A small network was trained on made-up records. Each row is its average activation on records with the value named, seen along a few directions.
Related values have similar rows: they may be neighbours, one step apart, or belong to one group.
In the rows, 500 means zero.
Strong random noise was added to every row along 2 fixed directions; ignore it. To show where, here is one row again and again, with new noise each time:
[392 652 717 489 601 540 576 682 361 471 421 327 608]
[285 608 787 593 526 557 581 702 449 494 356 326 531]
[565 508 455 646 534 555 602 634 267 490 395 631 318]
[412 377 508 897 368 592 619 658 408 539 262 726  79]


Field L:
l9: [279 600 612 570 340 620 263 328 667 482 479 267 577]
l1: [678 318 551 413 487 499 413 487 632 705 534 449 589]
l4: [461 863 572 189 554 525 322 466 607 442 823 330 895]
l11: [616 392 171 487 422 444 608 476 709 508 668 948 148]
l13: [352 315 284 691 487 521 630 536 404 535 345 786  33]
l5: [400 800 580 218 655 359 518 610 475 315 625 484 815]
l8: [819 290 521 480 612 435 642 487 643 590 459 583 618]
l15: [ 28 465 626 691 371 652 253 736 814 611 549 407 450]
l7: [731 310 382 507 641 390 615 465 504 297 350 472 509]
l16: [411 388 581 587 146 657 411 343 604 520 545 425 382]
l10: [317 487 395 534 560 553 271 326 441 706 556 614 563]
l3: [889 260 265 595 370 305 467 237 528 602 577 642 346]
l12: [712 305 362 691 597 428 641 513 284 444 314 562 467]
l6: [561 292 419 676 314 450 475 285 425 535 559 408 489]
l14: [423 683 381 405 484 474 535 563 560 417 481 721 350]
l2: [544 631 633 374 490 542 629 461 412 427 382 461 365]
The values of L form a ring.
Q: Which values are neighbours of l1? Give them in the order they are listed.
A: l8, l3
Q: Which values are neighbours of l12? Give them in the order they are listed.
A: l7, l2
Q: Which values are neighbours of l9? Give them in the order they are listed.
A: l16, l10
Q: Which values are neighbours of l5? Give them in the order they are listed.
A: l13, l14
